[[7742 5801 8256 6344 2753 4604 6537]
 [7095 3651 4230 5741 6419 2537 8822]]
The entry in the bottom-right corner: 8822
The first entry, reading row by row -> 7742
The entry just right of 5801 -> 8256
Find the 2nd entry from the end, reading row by row.
Answer: 2537
Find the entry in the top-right corner.
Answer: 6537
The third smallest entry: 3651
The 4th entry, reading row by row is 6344

Questions about the grid below.
1) Read off the bottom-right entry.
2) Read off the entry in the bottom-left corner.
3) Read off the largest entry in the last row.
4) Read off the entry directly above -12.1.
5) Read off the top-right entry.
6) Read off the largest entry in the first row.
7) Read off the largest entry in the last column.
8) Read off the entry just left of 20.3.
-33.2	24.5	1.7	0.9	57.4	-8.4	1.3	48.0
-17.4	2.1	39.8	1.6	-36.1	-15.8	42.2	49.8
87.8	23.7	-56.5	-12.1	-16.4	30.1	-8.2	-49.8
67.3	24.6	-36.1	-3.5	10.3	53.2	10.6	-72.9
-35.7	20.3	-10.6	-1.2	56.9	-17.9	-1.1	45.1
-71.9	-3.1	-23.4	-2.4	34.3	6.7	-53.1	-9.0
1) -9.0
2) -71.9
3) 34.3
4) 1.6
5) 48.0
6) 57.4
7) 49.8
8) -35.7

Questions about the grid below.
1) Give the entry just left of the largest entry.
2) Give the entry just right of -127.
3) Give the entry just left of the centre entry.
4) Give the entry just right of -613.
5) Give the entry just right of -304.
6) Give the median of all entries.
[[-613, 147, 164, -298, -575, -492, 66, -512, -7], [-364, 120, -57, -844, -264, 11, 168, 33, -6], [-360, 535, -517, -100, -397, -127, -26, -288, 97], [23, 88, -304, -428, -505, -754, -170, 265, -443], [-17, 382, -685, -333, -373, -314, 108, 80, -92]]
1) -360
2) -26
3) -100
4) 147
5) -428
6) -127

a =
[[-16.5 -53.7   1.8  36.0  16.1  -2.4  18.5 -27.4]
 [-17.8 -11.9   4.6  11.6 -30.2  37.4 -29.7  -5.6]
 [-13.8 -39.6   1.0  29.8  13.0  -1.8  15.5 -22.6]
 [ 14.3  21.0  34.3 -39.7  29.2   2.6  34.9  20.5]
 [ 60.4 -18.4 -45.2  52.2  45.8 -52.8 -23.6 -66.6]
 [-16.8 -10.5   4.7  10.3 -28.8  35.8 -29.3  -5.0]
 [-14.8 -41.8   1.1  30.7  14.2  -2.1  16.0 -23.6]
 [-14.4 -47.5   1.3  33.1  14.3  -2.1  17.0 -24.4]
 [ 13.5  18.7  27.7 -34.3  23.8   2.1  26.1  17.6]
 [ 12.8  19.6  39.3 -41.1  30.8   4.0  41.6  20.9]
 [-14.6 -44.5   1.0  31.6  14.3  -2.1  16.6 -24.4]]
Give the entry directly below the smallest entry.
-5.0
Give the entry directly below 17.6.
20.9
Give the entry directly below 23.8.
30.8
The 3rd smallest entry -> -52.8
Give the entry directly above the largest entry.
14.3
The largest entry in the first row -> 36.0
Give the entry in the top-left corner.
-16.5
Give the largest entry in the first column.
60.4
Give the entry in the bottom-right corner.
-24.4
Give the entry directly below the largest entry.
-16.8
The top-right entry is -27.4
Give the last entry in the row that holds the largest entry.
-66.6
The smallest entry in the last row: -44.5
Give the smallest entry in the first row.
-53.7
The entry in the bottom-left corner -> -14.6
The 2nd entry on the diagonal from the top-right corner: -29.7
Give the 3rd largest entry.
45.8
Give the smallest entry in the first column.
-17.8
Give the entry directly below 13.5.
12.8
Give the entry just left of -2.4.
16.1
Give the entry just left of 13.0.
29.8
Give the entry directly above -41.1.
-34.3
Give the second entry on the main diagonal.
-11.9
The 5th-last entry, reading row by row is 31.6
The entry directly below 2.1 -> 4.0
The third entry from the end, reading row by row is -2.1
The entry directly above 14.2 -> -28.8
The 3rd entry in reading order is 1.8
The 3rd entry on the main diagonal: 1.0
Give the entry just left of the smallest entry.
-23.6
